Each row below holds a small network's activations on one input, seen along a few directions.
Each table varies a few parts of the input and shows all the possible inputs, shuffled.
A made-up example of a description, with smaller parts first: one of 8 places around a ring, together with either a single point or one of 11 places around a ring or (one of 3 separate values, together with one of 4 places along a line).
Shared parts are said once, and a part with two or three values counts as separate values.

A family of inputs:
r1: [ -7  47  49  33  23  -8 -13  31   8  45  15 -42  38   6  43  15]
r2: [  6 -24   0 -48 -26 -19  29   7 -68 -29   9  11  31 -29  10 -34]
r3: [ 10   1  -7  -7 -12 -31  14  -5  52  -1 -29  37 -21  14 -10 -18]
r4: [  8  49  19  51  12   5 -23   4  43  46  -2 -24  21  18  30 -22]
r5: [ 35 -37 -11 -34  -9 -25  22 -22 -29 -24  17  20   0  -3  -1 -25]
r6: [ 18  36  20   9  12 -12 -13  10  60  59 -18   0 -50 -24 -17  11]
r7: [ 28  11 -20  -5  14 -48  -7   3  24  33 -10  22 -46  -9 -19   2]
r8: [  3  25   8  21  27 -44  -1  21 -32  18  23 -18  47  20  42   8]
r9: [ 43 -10 -66 -12  -8 -34 -44  -9 -29 -41   9  45 -39  -4 -49  36]
r10: [-60  -3  43   3 -30  52  15  26  14  35 -31 -68  23 -35 -12  10]
r11: [-33  24  62 -11 -34  18  31  27  -5  29 -13 -37   3 -29  15 -25]
r12: [-38  17  31  48  24  26 -31  26  27  46  -5 -74  56  -9  17  49]
r13: [-30   1  11  22 -15  39  -5  -6  99  31 -54 -15  -4 -18 -25  33]
r14: [-65 -22  49  14   9  80  16  24   2  27 -20 -57  -5 -20   8  16]
r15: [ -8  15  56   5 -11  11  22  -6  33  34  -8 -29 -26  -7   2 -17]
r16: [ -4 -44   7 -37  10  13  30   4 -82 -27  20  27   2  -8  30 -25]
r17: [  0 -10  16 -10  -7 -25  29 -17  -5   6  -1  -7 -21   7   1 -27]
r18: [-36 -20  30 -14  10  15  39  11 -58  -2   5  -2 -19   1  35 -26]
r19: [ 11 -15 -55 -26   4   3 -21 -34 -16 -75  28  47 -29  29 -33  13]
r20: [-45   2  10  15  20  57  -5 -21  88  30 -15 -29 -19 -11 -21  29]
r21: [ 27 -19 -55 -16 -32 -17 -22 -15  -1 -79 -12  58 -15  20 -40  16]
r22: [  2  27  32   6 -14   4   8   2  87  26 -37  14 -26  -2  -6  -7]
r23: [ 40   1 -17   1  25 -43  -1  18 -59 -11  42  13  67  11  35  11]
r24: [-40   4  68   0   5  49  32  25 -18  24  -1 -24 -25 -11  35 -17]
r25: [ -19  -36  -13  -28   -6   31   -2   -1 -111  -68   15   22   -9   11
    4    5]
r26: [ -9 -16 -22 -40 -43  -1  -4   2 -98 -71   3   6  19 -11 -16  -2]
r27: [-16   9   3  27  13  22 -25   0  73  62 -35 -27 -26 -40 -41  48]
r28: [ 37   9 -71  34  -3 -13 -43 -14 -51 -59  24  23  34  39  -6   6]
r29: [ 44 -27 -32 -27 -14 -32   9  -7  28 -34  -8  63  -3   6 -15 -16]
r30: [-26  19  -1  66  10  40 -38  -1  61  49 -20 -54  40   2  10  16]
r31: [ 56   2 -49  20  15 -28  -9  -6 -21 -14  26  26  47  23  22 -25]
r32: [ 29 -24 -34 -38  19 -11  10 -25  13 -30  32  52 -17  14  -5 -18]
r33: [ 21   7 -36  14   8 -28 -37  11 -90 -55  41  10  56  29   4  42]
r34: [ 18 -28 -32 -23 -25  -9 -11 -29 -60 -68  12  15 -13  14 -29   7]
r35: [ -6   3  -9 -16  23 -12  16 -23  37   0  12  25 -36  22  -2 -20]
r36: [-14  29  31  -1  20  23   9 -14  73  26   4   2 -41   5   0 -10]
r37: [-38 -12  34  20 -10  47   8  -9  51  39 -27 -59  -5 -19 -20  22]
r38: [ 62 -17 -46 -25   9 -48 -12   1   0   3  11  48 -27 -18 -21   5]
r39: [ 19  27 -24  39  15 -29 -11  -4   5  18   5  -2  28  33  31 -29]
r40: [-27   1  23 -26 -29 -17  38  14 -44   0  -7 -17  10 -19  15 -35]
- What is each input in this table made of? => one of 5 places along a line, together with either one of 2 separate values or one of 6 places along a line
- The inputs of r12 and r23 match in every part but the place on the line of 5. If r37 is changed in the same way as r12 into r23, which row does it become? => r5
- The inputs of r13 and r3 match in every part but the place on the line of 5. If r27 is changed in the same way as r13 into r3, which row does it become? => r7
- Change only the choice among 2 separate values in r31. List by row number the other rows that result. => r23
- Start at r28 and move only the place on the line of 5, one step at a time. The first step leads to r31. Which rows follow, in order? => r39, r4, r30

A family of inputs:
r41: [-38 -17   6  -6 -13  46   8  12 -34 -24  -5  -8  31  -4  18  -9]
r42: [ 13 -24 -59  14  -2   5 -33 -35  35 -35 -16   9  -7   9 -47  34]
r43: [ -2   0  12 -11  23 -15  15   2 -64  -3  41 -11   6  10  36 -37]
r44: [-14  30  33  59  37  30 -15   3  11  45  14 -46  24  17  36  14]
r45: [  8  -1   2   6  -1 -24   1  20 -82  -7  12  -8  10   8  23 -15]
r46: [ 34  -9 -39  -7 -25  -4 -25 -22  17 -29  -7  23 -17 -11 -48  11]
r47: [-23 -22  -4 -27   4  39   4  -5   0 -19 -11  27 -43 -16 -17  12]
r48: [ 31  25 -20 -14  20 -53  13  -5 -12 -15  37  35   6  33  19 -32]
r49: [ -7 -15   1 -30 -21  26 -11  -4 -10 -25 -13   8 -37 -28 -51  31]
r50: [ -4 -32  39 -49  -4   0  43   1  10  10  -4  25 -50 -26  -3 -11]
r51: [ -5  -7 -16  14  24  17 -16  14 -57  -4  22  -3  26   6  26   2]
r52: [ 51  10  -6 -13  20 -58  20  15   4   9  21  36  21  16  25 -19]
r53: [-40  12  34  11  11  53   5   3  72  29 -17 -23 -57  -1 -13  17]
r54: [-43  22  50  19 -19  14  25  24  27  53 -30 -57  28 -33  11  -5]
r55: [ 20 -14 -45  -2   3   8  -8 -23  26 -22  -8  42 -19   4 -16 -11]
r56: [ 20   2 -55  29  13 -24 -52 -14   5 -32  15   9  34  23 -12  52]
r57: [ -9 -18  17 -35 -23  -3  19  -2 -26 -18 -20  26 -56 -11 -17  -3]
r58: [ 39 -23  -6 -26  -3 -27  34 -15  37   9  -1  42 -23  -2  -4 -35]
r59: [ 32 -10 -26  -9 -24 -31   9 -18   2 -21 -14  43 -32   9 -18 -26]
r60: [-45 -26 -14   9 -18  44 -14  -1 -23 -31  -8 -35  47   6 -20  36]
r61: [-14 -16 -33  28  14  16 -37  -3 -44 -12  20 -29  39  13  -5  50]
r62: [-14 -24  50 -26 -16   7  48  15 -26   0  -2 -14  23 -18  34 -32]
r63: [ -6  34  29  34  19 -11   1  20   3  74  -5 -52  29 -24  27   9]
r64: [ 20  47  11  54  35 -10 -39  -3  64  32   7  -2  25  36  24  13]
r65: [ 21  -5 -20 -30  -2 -22  28 -38  20 -15  13  41 -36  16  -8 -46]
r66: [-22 -11  26 -14 -38   5  23  13 -60 -26 -18 -13  16   0  19 -23]
r67: [ 18 -13  25  -8  24 -20  26  20 -49  21  25 -10  20  -8  41 -23]
r68: [ 40  21 -28   6  -3 -62  -4  13 -31 -21   9  36   9  26   8 -11]
r69: [ 43  20 -39   8 -10 -34 -40   4 -13 -29  20  17  22   4 -15  29]
r70: [ 10   1 -15   8  -6   5 -28  13 -64 -13  22 -24  26  -9  -4  26]
r71: [ 13  14  -4  10  -8 -20  -7  -2  93  60 -36  -7 -21 -20 -20 -14]
r72: [-21  -8   8 -11 -39  34  -6  10 -43 -30  -8 -29  34 -16 -15  13]
r73: [-33  -9  36 -31 -15  13  38  -6 -42 -22  11 -16  11   2  31 -45]
r74: [  6  17  -3  33  10  22 -16 -20  98  29 -19  -4 -28  21 -10  -6]
r75: [-52  20  51  40  -2  57  12   9  35  24 -11 -54  22   9  21   1]
r76: [-33   9  36  -9  -7  10  13  20  66  62 -33 -22 -49 -44 -25  11]
r77: [-29 -32 -22  -9   2  36 -18 -13   9 -30 -19  -4 -26  -7 -54  54]
r78: [ 28  49   6  27  17 -52 -25  16  58  61 -12  -8  31  -4  16   7]
r79: [ 30  15 -43  14  22 -22 -26   6  -6 -20  18  39  25  22  13   5]
r80: [-22 -14  24 -54  -2   7  36 -23  -8 -14   7  23 -62  -6  -6 -23]
- The inputs of r55 and r79 match in every part but one. If r46 is changed in the same way as r55 into r79, which row does it become? => r69
- The inputs of r57 and r68 match in every part but one. If r50 is changed in the same way as r57 into r68, which row does it become? => r52
- What is each input in this table made of? => one of 5 places around a ring, together with either one of 2 separate values or one of 6 places along a line
- Change only the choice among 2 separate values in r64. List by row number the other rows that result. => r78
- Change only the choice among 2 separate values in r75. List by row number the other rows that result. => r54
- Start at r61 and move only the place on the ring of 5, one step at a time. The first step leads to r56. Which rows follow, in order? => r42, r77, r60
- Start at r73 and move only the place on the ring of 5, one step at a time. The first step leads to r43. Which rows follow, in order? => r48, r65, r80

A family of inputs:
r81: [ -9  36 -16  69   4  13 -51   9  57  41 -22 -51  47   1 -10  40]
r82: [ 10 -60 -19 -68 -32 -10  38 -19 -54 -58   0  44 -33 -14 -22 -32]
r83: [ 31  51  61  16  30 -42  37  15  82 101   4  -9  -3  -5  55 -60]
r84: [ -9  12   2  33  -4   7 -31  28 -77 -23  19 -41  89   9  27  36]
r85: [ 11  28  60  -9  20 -64  61  35 -58  44  28  -4  32  12  91 -75]
r86: [-49 -37  39 -48 -39  43  43   4 -79 -28  -8 -23 -33 -32 -12 -17]
r87: [ 50 -21 -64 -27  -3 -33  -8 -20 -61 -72  25  73  -5  25  -3 -22]
r88: [-62  -2  37  39  10  80  -4   5  62  43 -32 -56  -3 -12  -4  30]
r89: [-74 -16  44  -1  -4  70  12  10 -72 -19  14 -64  38  -4  25  10]
r90: [ 46  29 -61  54  31 -36 -65 -21  60  20   6   5  13  23 -25  45]
r91: [-45 -14  43 -26 -23  49  18   2  57  25 -49  -8 -72 -43 -37  11]
r92: [ 44   3 -60  19  24 -37 -45  12 -72 -37  44  18  57  25  11  31]
r93: [  8 -21 -11 -50 -17  -6  22 -26  81 -12 -28  53 -74 -18 -55   0]
r94: [ 50  11 -54   0   4 -33 -26 -36  75 -26  -2  64 -52  33 -41   3]
- The inputs of r87 and r94 match in every part but one. If r86 is changed in the same way as r87 into r94, which row does it become? => r91
- What is each input in this table made of? => one of 2 separate values, together with either a single point or one of 6 places around a ring
- Change only the choice among 2 separate values in r93. List by row number the other rows that result. => r82

A family of inputs:
r95: [-32  11   3  33 -26  44 -38   2  94  31 -56 -46  -5 -30 -53  58]
r96: [-16 -42  -3 -51 -17  34  27 -22   9 -33 -13  39 -68 -17 -33 -11]
r97: [ 71  23 -51  16  20 -80 -26  -5   2   7  23  34  28  18  12  -8]
r98: [ 14  13  30  -7   6 -46  29  35 -65  21  26  -9  43  -1  59 -39]
r99: [ 70   8 -31 -20  13 -82   5 -10  32  10   6  63 -27   6  -4 -22]
r100: [-43 -24   9  -5  -3  42   6  13 -83 -35  11 -24  34   0  19   9]
r101: [ 20 -10 -76  21   7   6 -52 -20 -13 -50  13  20  15  26 -30  36]
r102: [  2  46  21  46  14  -2 -10   1 107  62 -23 -13  -1  10   7  -3]
r103: [-42 -22  12 -16 -29  27  -1  24 -98 -36  -1 -35  37 -22  -4  27]
r104: [ -8  13  29  -1   4 -13  22  25 -73  -3  25 -13  33  12  55 -31]
r105: [ 32   5 -64  20  18 -17 -44 -23  -2 -38  26  25  19  38 -14  20]
r106: [ 12  -3  46 -38 -11 -40  64  17 -27  27   4   6  -5 -15  38 -70]
r107: [  0  44  57  27  24 -22  21  32  44  99  -5 -44  15 -18  40 -16]
r108: [ 20  -4  16 -47  -5 -23  41 -10  15  -3  -2  51 -61  -4   1 -50]
r109: [  9   4 -24  27  20   3 -28   1 -57 -33  37 -11  63  33  25  18]
r110: [ 48  22 -11  23  19 -60 -11  22 -49  13  35   0  67  14  48 -12]
r111: [-22  25  13  43  16  34 -18 -12 116  43 -23 -27  -2  10 -10  18]
r112: [ 29  24 -15  31  17 -28 -22  12 -56 -12  35  -2  58  31  42  -4]
r113: [ 41  -3  15 -52  -1 -58  48   2  17  21  -1  51 -44 -17   8 -56]
r114: [ -3 -26   8 -52  -6   9  37 -24  19 -23   1  43 -63  -4 -15 -30]
r115: [ 52  24 -55  25  17 -47 -37 -14  -2 -17  23  34  17  36   4  -1]
r116: [ 22 -27 -54 -25 -27 -10 -24 -20  11 -48 -18  41 -45 -12 -70  40]
r117: [-64   3  45  36  15  74 -10   8  42  51 -22 -66  -6 -20   0  33]
r118: [-35   8   2  44   3  60 -29 -10 105  32 -39 -34  -8  -4 -28  37]
r119: [ 19 -29 -54 -16  -2   6 -18 -29  21 -46  -5  50 -47  12 -47  21]
r120: [-11  -4  48 -33 -14  -6  58   6 -32   4   2   3 -20  -3  34 -64]
r121: [-27  43  62  37  24  15  11  22  45  79  -7 -50  -1  -6  35  -8]
r122: [-45 -41  31 -48 -51  36  36   3 -52 -27 -25 -20 -19 -36 -23  -7]
r123: [-34 -26  40 -38 -13  26  54 -10 -30 -16   3  -5 -20  -3  18 -43]
r124: [ 31 -13 -43 -17   9 -18 -10 -31  32 -35   8  55 -42  24 -30   4]
r125: [ 51   7 -34 -12   9 -49  -5 -20  30 -14   5  63 -41  22 -13 -16]
r126: [ 27  47  19  35  16 -40   1  11 104  84 -20  -9  14  -5  16 -11]
r127: [ 22  -9 -75  13 -17 -10 -58 -12 -24 -51  -1  10  17   0 -55  55]
r128: [ -4 -11 -33  18 -15  11 -44  14 -81 -46  10 -26  62  -4 -15  53]
r129: [-13 -40  -2 -62 -43  19  20 -12  -3 -35 -27  28 -65 -39 -56   7]
r130: [-62   7  47  25 -14  60 -20  22  29  51 -38 -79  -3 -42 -25  53]
r131: [ -4 -12 -34  26  10  26 -37   5 -68 -44  22 -15  60  20   8  35]
r132: [-30  -7  20  -6   7  18  16  11 -73 -25  26 -20  36  12  38  -9]
r133: [-50  21  55  35  28  49   4   7  52  61  -6 -62  -2  -7  19  14]
r134: [-47 -43  29 -37 -24  50  43  -9 -39 -26 -11  -8 -23 -15   0 -25]
- The inputs of r115 and r105 match in every part but one. If r104 is changed in the same way as r115 into r105, which row does it become? => r132
- The inputs of r119 and r116 match in every part but one. If r117 is changed in the same way as r119 into r116, which row does it become? => r130
- What is each input in this table made of? => one of 5 places along a line, together with either one of 2 separate values or one of 6 places around a ring
- Change only the place on the ring of 6 in r97. List by row number the other rows that result. => r98, r99, r106, r110, r113
